These are the activations of a small neural network, seen along a few directions. Each row is one input.
In each table, some parts of the input vary, and every possible input appears once, in random order.
A made-up example of a description, with smaller parts first: ring(8) and (point or ring(11) or (values(3) and line(6))).
Shared parts are said once, and a part with two or three values counts as separate values.

Rows:
R1: [ 42.3 -27.5 -24.2 -32.1  27.0   1.2 -58.3  -5.8  -6.4  29.4  13.8]
R2: [-26.8  -8.1 -76.3 -38.1 -14.8  17.7 -73.5 -46.9   2.9  35.6  25.8]
R3: [-45.9  22.8  -6.5  70.0 -19.3  14.8  27.7  68.7 -27.8  12.0  45.0]
R4: [ 12.3 -42.1  18.4 -48.7  12.1  -9.2  29.7 -48.9   7.1 -43.1 -27.8]
R5: [-46.0 -15.6 -68.5 -34.3 -12.7  14.9 -86.0 -52.7  20.1  19.6   0.6]
R6: [ 54.5  22.9   2.7  15.1  32.7  -9.1  51.3  19.4   0.1  12.8 -22.7]
R7: [-63.8  13.9   2.2  75.8 -19.7  10.4  14.7  61.7 -17.4  -3.0  16.9]
R8: [ 31.7 -36.2   9.1 -51.6   9.0  -8.2  42.8 -42.6  -4.4 -25.0  -1.0]
R9: [ 22.7 -34.4 -15.2 -27.7  30.6  -2.6 -71.2 -13.0   7.7  13.6 -11.2]
R10: [  1.0  48.3  67.7  23.8 -40.4  -8.9  48.6  27.5  -1.3 -16.4  19.6]
R11: [ 36.1  15.4  12.6  20.5  34.9 -10.4  38.3  11.6  10.9  -3.8 -49.6]
R12: [-18.3  40.6  78.0  27.4 -39.4 -10.6  36.0  20.9   8.5 -31.7  -9.1]
Question: Describe the family of inputs behind these rows.
Answer: values(2) and line(6)

Rows:
R13: [ 10.9   5.8 -26.4 -33.6  -3.8   2.8 -83.6 -28.9  15.8  31.8   3.6]
R14: [ 29.1  -0.3   9.2  13.4   7.4 -12.1  27.6  16.0  -4.8   7.7  -2.4]
R15: [ 11.7   8.9   8.9  19.7  10.4   5.6  12.6  31.2 -21.2   6.6   9.2]
R16: [ -6.3   9.6  27.7   5.1 -16.0   5.2  17.8  12.9 -18.2 -12.5  16.5]
R17: [-38.7  13.8  15.2  27.1 -26.9   1.2   9.6   7.8  -2.7 -12.3  -6.4]
R18: [-19.8  13.1  -4.6  41.1  -1.7   2.6   4.5  27.4  -5.4   6.1 -14.3]
R19: [ 10.7   0.1  28.4  -1.7 -19.3 -12.0  33.0  -2.0  -1.6 -10.5   4.5]
R20: [-27.1   9.9  20.8  15.5 -18.6  -0.2  10.9  16.9   7.7 -14.4  20.5]
R21: [-18.8 -38.0 -85.6 -43.8   7.8  17.0 -48.9 -48.8  -3.1  23.8  19.6]
R22: [ 26.8  13.1   7.3   3.2  23.8  -3.8  31.9   2.2   7.1  -5.4 -23.8]
R23: [  7.7  13.8  26.6 -12.8  -2.6  -4.7  37.4 -15.4  10.1 -23.1 -17.1]
R24: [ 22.4 -58.8 -29.4 -63.2  32.5  -2.5 -58.6 -55.0  11.3  -2.4 -22.8]
R25: [-8.5  9.0  1.7 30.0  7.1  1.0  5.8 35.7  4.9  4.5 12.9]
Question: Describe the family of inputs behind these rows.
Answer: values(3) or (values(2) and line(5))
Question: Which other rows belong to the same alternative as R14? List them by row number.
Answer: R15, R16, R17, R18, R19, R20, R22, R23, R25

Rows:
R26: [  1.8  11.3  29.9  -0.7 -14.6  -6.6  10.9  -4.3   1.8 -11.9  -1.2]
R27: [-13.4  15.0   1.3  16.5   0.0   3.6   3.2  11.0   3.4  -1.8  -1.3]
R28: [ -8.6  -1.0  16.4   0.3 -11.0  -3.1  27.6  -8.1  -3.7 -18.3  -1.0]
R29: [-12.8  11.2  12.2  13.7 -17.3   0.9  -9.8  13.8  -3.0   2.8   5.8]
R30: [ 11.1 -40.4 -55.3 -59.0  17.3   6.1 -67.8 -49.8   7.6  19.8   8.5]
R31: [-22.6   6.4   6.1  16.6 -11.7   1.5  -2.8  12.8   4.1  -4.0  -0.7]
R32: [14.0 13.7 21.3  0.9 -4.3 -2.8 13.3  8.2 -0.1 -2.1 -7.2]
R33: [-14.1   7.4  -6.0  14.5  -1.9   6.5  13.0   8.2  -9.2  -1.3   5.3]
R34: [ -0.4   0.8  22.4  -4.4 -10.3  -4.5  19.3  -2.8   0.2 -14.5  10.2]
R35: [ 3.5  1.4  7.8  1.9 -0.6  0.6 30.0  4.4 -5.7 -8.6 -6.9]
R36: [ -7.9   6.6  23.7   2.2  -9.1  -5.9  17.8  -5.3   8.8 -18.8  -7.6]
R37: [11.8  3.2 13.7 -2.7  0.1 -0.8 21.7  9.6 -1.7 -4.8  4.2]
R38: [ 5.9  5.4  1.2 12.9 -0.1 -2.7 15.7 15.4 -2.0  5.8 11.7]
R39: [18.7  6.4 15.6 10.7  9.5 -4.8  2.1 13.6 -3.8  3.0 -8.7]
R40: [ 13.6 -29.6 -47.5 -55.0  12.6   4.5 -76.6 -51.4   9.3  22.4  -3.4]
R41: [ 8.2 -6.0  2.1 11.6 13.3 -1.4 18.9  9.8 -9.4 -3.5 -8.5]
R42: [-23.3  -1.2  -1.2  14.7 -13.6   4.4   7.0  10.0  -8.5  -3.5   6.0]
R43: [16.5 -4.2  8.0  7.0 13.9 -2.8 10.6 15.1 -5.4  0.3  2.7]
R44: [  2.1 -42.4 -61.3 -54.3  16.9   7.9 -59.1 -55.4   3.6  16.5  -3.2]
R45: [-15.1   0.6   4.7   9.9 -12.9   2.9  -1.4  15.3  -4.6   0.1  17.2]
R46: [-3.6 19.8  7.4 13.6 -5.7  3.0 -3.8 12.0 -3.7  5.1  5.1]
R47: [ 8.1 16.0  8.8 16.6 -4.5 -4.8  7.3 14.0 -0.4  8.5  0.3]
R48: [  8.9   1.6   9.3  13.6  15.1  -4.3   9.0  12.7   3.2  -3.9 -15.1]
R49: [-1.7 11.2  2.6 19.5  1.1 -4.2 14.2 13.0  6.6  1.6 -6.0]
R50: [-5.8  9.2 -0.1  9.9 -1.3  5.0  4.6 13.4 -5.2  2.4 16.5]
R51: [-2.3  3.6 -4.7 17.6 -0.8 -1.3 24.0 10.2 -6.0  2.1  0.6]
R52: [  4.2   9.0  15.1   3.8   1.3  -2.3  20.2   7.2   6.9  -9.1 -13.5]
R53: [  3.4 -34.7 -53.7 -51.9  18.7   5.6 -69.3 -52.6  16.9  15.6 -10.2]
Question: Describe the family of inputs behind these rows.
Answer: values(4) and (point or line(6))
Question: The inputs of R49 and R51 match in every part but the values(4) part. If R53 is changed in the same way as R49 into R51, which row does it become?
Answer: R44
Question: Change only the values(4) part in R35. List by row number the other rows that result.
Answer: R32, R37, R52
Question: A walk changes only the line(6) part. It starts at R34 and steps to R37. List the rest of the walk in order.
Answer: R43, R38, R50, R45
Question: Change only the values(4) part in R33. List by row number the other rows that result.
Answer: R27, R46, R50

Rows:
R54: [-15.3  11.7  26.5  -0.4 -26.9   9.6  -0.7  18.7 -12.5  -7.4  18.8]
R55: [ 24.4   2.0  26.2  13.9   3.9 -16.3   0.0  18.2   7.2   7.7 -16.1]
R56: [-16.6   9.0  23.8  19.2 -31.8  -9.1 -10.3  11.4   6.7  -2.8   2.4]
R57: [ 18.8  -3.7  -3.7  17.8  13.1  -2.2  49.5  10.5 -19.1  -1.5 -13.4]
R58: [ -5.5 -80.9 -47.4 -68.7  25.7   4.4 -71.0 -63.0   5.1  -7.3  -6.6]
R59: [ -3.8  -9.5 -84.2  -3.6  21.5  17.3 -82.8  -1.2  -3.4  55.9  18.0]
R60: [-38.0  13.1   0.0  14.7 -14.3   4.3  24.2  11.8  14.7 -12.4  -3.2]
R61: [-30.3  23.4  18.1  22.9 -11.3   1.7  -5.4  -1.6   3.7 -15.1 -10.3]
R62: [-13.9   7.4  15.8   9.2 -20.1   0.0  19.8   6.7  -5.9  -7.8  42.1]
R63: [ 28.4  -3.8 -33.6 -76.9  -3.9  -1.1 -38.0 -78.7  21.8  14.1 -10.3]
R64: [  8.4   5.1  -0.1  13.3  18.1  -0.5  32.6  18.2  16.3  -8.0 -21.2]
R65: [ 28.1   4.9  27.4  -4.4   7.7   2.8   8.4  25.4 -12.1  -0.3   0.4]
R66: [ 12.8  16.3  19.3  18.6  23.4  -5.4   4.0   5.4   4.1  -7.4 -28.6]
R67: [29.0  1.3 16.0  4.1 15.1 -9.5 29.0 14.5 -6.2 -1.4 23.5]
R68: [-26.5   3.8  -3.8  20.3 -20.2   3.8  40.8   3.8 -20.3  -6.5   4.7]
Question: Describe the family of inputs behind these rows.
Answer: values(3) or (values(2) and ring(6))
